A small network was shown many inputs. Here are its activations along a few directions, one row for each input.
Each table varies a few parts of the input and shows all the possible inputs, shuffled.
Descriptions start from the smaller parts, as in this example, which fits no table here: values(3) and (point or line(9) or (ring(5) and line(6))).
Shared parts are said once, and a part with two or three values counts as separate values.

Other details of the inputs shift rows strongly along three fixed directions, in all tables alike. That doesn't count.

Rows:
row 1: [-11  -5   2  -3  -9   1  -9   9  -3  -2  -5   1]
row 2: [ -2 -15  -1  23  29   0  15   1  28 -51   5  45]
row 3: [ -1  -4   5   8 -11  -2 -11   9 -11   0   7   2]
row 4: [  6  22 -31 -14   1 -25  20   2  -1  26   9   7]
row 5: [-10 -13   5   1 -10   9  -4   0  -2   4  -2 -10]
row 6: [ 36   0  -4 -31  -1  17 -13 -13  -7 -13  -7  -9]
row 7: [-8 -7 12  8  0  2 -7  0 -6  8  0 -4]
row 8: [  4  16 -23  -9   9 -19  28  -5   1  24  14   0]
row 9: [ -6  -6   0  -1 -11   2  -9   6  -4   0  -7   1]
row 10: [ -2  -7   3   5 -10  -2 -11  11  -9   1   4   2]
row 11: [ 27 -10  -3 -27   7  19  -3 -16   5 -12  -3 -13]
row 12: [-12  -8  10   4   2   3   0   0  -4  -4  -3  -6]
row 13: [-13 -10   8   2  -1   6   1   1  -1  -4  -1  -6]
row 14: [ -1  -1   7   9 -11  -4 -14   6  -7   0   7   2]
row 15: [-8  4  1  3  9 -2 -2 -5  5 -2 -3 -5]
row 16: [-4 -4  0  2  5  0  8 -7 -1  0 -3 -2]
row 17: [-6 -6 -2  1  2  3  9 -5  2  1 -1 -2]
row 18: [ -8  -3   9   7  -4   4 -15  -5  -3   6  -6 -11]
row 19: [-16  -2   7  14 -15  -3  -7  13 -13  12   7   8]
row 20: [ -3   3   7   3 -17   1 -14   0 -11   4  -2  -3]
row 21: [-12  -4  10   5   3   2  -4  -1  -3  -3  -4  -8]
row 22: [ 0  3  2 -6 -7  3 -6  0 -7 -6 -1  0]
row 23: [  5  24 -22  -5  14 -23  18  -8   5  24  11   1]
row 24: [ 29  -8  -4 -25   6  15  -4 -14   4 -12   0 -16]
row 25: [-14 -13  -3   7  15   2  17   1  19 -21   2  13]
row 26: [  5  18 -21  -8  12 -21  27  -6  -1  23  13   1]
row 27: [ -9  -6  -9  11   9  -4  12   4  10 -20  -2  24]
row 28: [-4  0  0  5  7 -1  4 -7  1  0 -5 -3]
row 29: [-19  -7   4   9 -16  -5  -9  16  -8  16   1   5]
row 30: [  4  22 -20  -6  14 -16  17 -11   4  23   6   3]
row 31: [  3   6   4   8  -1   6   8  11   8   2 -11  -5]
row 32: [ -4   4   8   4 -17   0 -19  -1  -5   5  -2  -3]
row 33: [  3  16 -18  -8  13 -15  27  -9  -1  21   8   4]
row 34: [ 36   3   8 -16   5  23  -4  -1   7 -10 -14 -17]
row 35: [ -2   3  12   9  -3   9   3  16   7   0 -11  -9]
row 36: [ 29  -8   0 -26   9  19  -3 -18   1 -13  -4 -13]
row 37: [ -6   2  12  17 -11   0  -1  24   0  17  -1 -10]
row 38: [-16   2  12  15 -16  -5 -15  10  -6  14   6   7]
row 39: [ -1 -13   0  26  27  -6   8   2  32 -49   8  40]
row 40: [ -9   3   9   2 -14   0 -13   3  -8   0  -1  -2]
row 41: [-7  4 -4 -4 -4 -2  1  5 -3 -2 -1  5]
row 42: [ -4  -1   4   2 -16   3 -11   3 -13   2  -3  -2]
row 43: [-6 10  2  1 -5 -5 -6 -1  3 -3  1  6]
row 44: [ 34  -1   1 -23  11  10 -11 -18  -3 -10  -4 -20]
Description of these inputs: line(4) and (point or (values(2) and line(5))).
Changing only the line(4) part turns row 21 into row 44. The same change can be made to row 12. Which row results?
Answer: row 26
Change only the values(2) part in row 44. List by row number the other rows that result.
Answer: row 14
List by row number the other rows that have the line(4) part in common with row 29.
Answer: row 2, row 6, row 7, row 11, row 19, row 30, row 33, row 34, row 36, row 38
Change only the values(2) part in row 28. List by row number the other rows that result.
Answer: row 20
